A small network was shown many inputs. Here are its activations along a few directions, one row for each input.
In each table, some parts of the input vary, and every possible input appears once, in random order.
A made-up example of a description, with smaller parts first: one of 8 places around a ring, together with either a single point or one of 11 places around a ring or (one of 3 separate values, together with one of 6 places along a line).
Shared parts are said once, and a part with two or three values counts as separate values.
In the rows, zero is written as 128.

Other details of the inputs shift rows strongly along two fixed directions, in all tables alike. That doesn't count.
These rows show it; all are for the same input, with only those details redrawn:
[128  82 208 159 178 158 128 152 224  82 152]
[142 119 109 159 130 102 117 117  74 134 107]
[141 138  65 153 103  78 113  98  10 163  87]
[108 132 143 132 125 124 133 116 144 140 131]
[ 45 171 178  68  99 154 164 104 238 167 174]
[ 97 157 113 118 100 109 136 100 108 167 122]
[ 71 168 137  90  95 127 146  98 161 172 143]
[ 71 205  59  81  45  87 143  66  50 221 109]

Table:
x1: [172 114  65 156 126 103 113 129   5 139  85]
x2: [186 167 145 104 137  86 100 172 178  77 139]
x3: [168  83 125 169 162 134 110 146  99  92 114]
x4: [ 64 150 174  70 117 185 160 126 249 140 176]
x5: [165  96 108 144 146 139 126 142  83 110 110]
x6: [140 112 118 170 139 108 113 120  90 121 117]
x7: [ 64 198  86  48  61 136 157  96 115 207 135]
x8: [136  71 197 157 181 176 128 157 217  69 154]
x9: [173  72 141 202 174 110 103 144  92  89 108]
x10: [116 123 135 129 130 139 135 129 138 131 131]
x11: [155 119  70 163 122  98 110 113  19 132  93]
x12: [157  83 156 182 170 124 112 142 124  92 120]
x13: [130 111 134 121 137 162 136 136 153 109 140]
x14: [159  77 152 141 166 169 134 165 158  90 130]
x15: [100 152 106  85  95 152 147 114 132 157 136]
x16: [227 181  55 127 109  26  78 150  22 104  85]
x17: [181  61 158 215 191 121 100 149 114  66 121]
x18: [ 80 149 152  63 108 179 163 131 211 147 161]
x19: [ 71 180 101  75  76 126 151  93 121 187 132]
x20: [163  73 163 196 179 128 106 145 133  79 125]
x21: [115 102 173 112 151 189 143 151 223  97 160]
x22: [114  94 198 118 164 188 141 156 243  93 168]
x23: [131 142  70 130 100 102 125 107  35 165  97]
x24: [122 118 148 112 136 158 140 143 163 128 141]
x25: [145  99 122 166 149 129 115 133 103 107 118]
x26: [ 25 223 108  38  41 118 163  66 150 228 150]
x27: [219 160 108 125 136  57  88 172 103  80 107]
- What do these inputs look like to the network? => one of 3 separate values, together with either a single point or (one of 2 separate values, together with one of 4 places along a line)
- Which other rows agree with x5 in the choice among 3 separate values? List them by row number. => x1, x3, x11, x12, x13, x16, x17, x19
- Change only the choice among 2 separate values in x24. List by row number the other rows that result. => x22

Table:
x28: [110 138 116 121 104 117 140 101 114 154 116]
x29: [116 161 123 109 108 106 131 127 119 157 112]
x30: [177  76 116 201 170 105 103 142  34 114  97]
x31: [123  93 156 163 162 154 122 128 156  97 148]
x32: [106 136 115 118 111 118 141  94 103 160 130]
x33: [146  92 131 135 154 177 129 153 150  87 137]
x34: [110 168 127  93 109 133 126 123 174 120 160]
x35: [139  83 181 169 168 145 121 154 169 102 128]
x36: [156 118  82 172 130  99  97 119  46 117 103]
x37: [155  98 169 147 160 126 130 150 172  87 126]
x38: [126 118 159 126 139 129 134 130 167 118 139]
x39: [ 75 185 121  78  86 131 144 108 173 153 146]
x40: [160 157  88 125 112  84 106 131  54 145 108]
x41: [109 134 140  82 122 171 151 152 170 149 141]
x42: [146  89 185 161 175 141 115 164 175  96 135]
x43: [125 138  71 154 102 104 115  98  48 145 100]
x44: [104 183 128  64  91 117 145 109 173 154 155]
x45: [124 138  96  86 102 147 152 121 107 150 122]
- What do these inputs look like to the network? => one of 3 separate values, together with either a single point or one of 5 places along a line
- Changing only the choice among 3 separate values turns x44 into x34. The same change can be made to x28. Which row results? => x43
- Start at x40 and move only the place on the line of 5, one step at a time. The first step leads to x29. Which rows follow, in order? => x42, x35, x30

Table:
x46: [112 135 124 117 121 141 135 124 126 143 131]
x47: [105 139 118 119 110 125 138 109 110 160 127]
x48: [143 124 131 137 138 118 121 133 131 108 128]
x49: [159 107 146 132 152 135 121 155 143 101 129]
x50: [134 108 136 140 141 144 131 134 132 115 126]
x51: [158 114 124 153 148 114 110 142  98 108 119]
x52: [106 132 125 119 118 138 136 119 136 142 133]
x53: [122 124 124 127 126 143 129 131 130 129 128]
x54: [104 147 106 111 106 122 136 106  97 164 123]
x55: [131 102 152 147 149 146 128 134 152 109 134]
x56: [ 94 147 121 101 108 136 139 113 132 160 136]
x57: [139 125 150 130 141 126 123 145 165 103 135]
x58: [171 142  75 145 113  70 107 123  32 135  89]
x59: [132 130 154 126 140 132 126 145 164 113 139]
x60: [104 147 105 117  98 114 142  99 101 163 120]
x61: [151 106 111 153 138 129 126 134  91 117 110]
x62: [150 135 109 115 120 115 128 129 106 127 119]
x63: [116 118 138 129 131 140 136 121 143 125 132]
x64: [ 87 150 128 102 101 135 141 105 142 162 139]
x65: [127 133 127 123 126 127 126 125 136 120 140]
x66: [140 128 127 138 136 119 115 134 126 111 127]
x67: [169 105 117 168 155 118 105 141  99  94 120]
x68: [100 138 135 118 116 136 140 111 146 149 136]
x69: [140 144 113 128 120 105 115 130 111 126 116]
x70: [139 134 129 112 123 129 129 139 146 120 128]
x71: [132 161 111 111 108  97 125 125 101 153 118]
x72: [141 121 128 138 138 126 118 134 124 114 135]
x73: [100 124 156 118 130 149 142 122 177 135 147]
x74: [136  97 153 147 153 153 127 142 156 100 132]
x75: [115 118 146 121 134 152 137 135 155 127 137]
x76: [118 156 144 103 117 122 131 133 170 130 136]
x77: [145  98 127 157 149 129 124 134 111 110 119]
x78: [105 132 134 120 118 136 137 118 134 151 136]
- What do these inputs look like to the network? => one of 3 separate values, together with either a single point or one of 4 places along a line or one of 6 places along a line
- Changing only the choice among 3 separate values turns x75 into x53. The same change can be made to x59. Which row results? => x69
- Change only the place on the line of 6 in x46. List by row number the other rows that result. => x47, x54, x56, x75, x78
- Which other rows agree with x62 in the choice among 3 separate values? List them by row number. => x48, x50, x57, x58, x60, x61, x63, x65, x73, x77
- Change only the choice among 3 separate values in x67. List by row number the other rows that result. => x65, x72
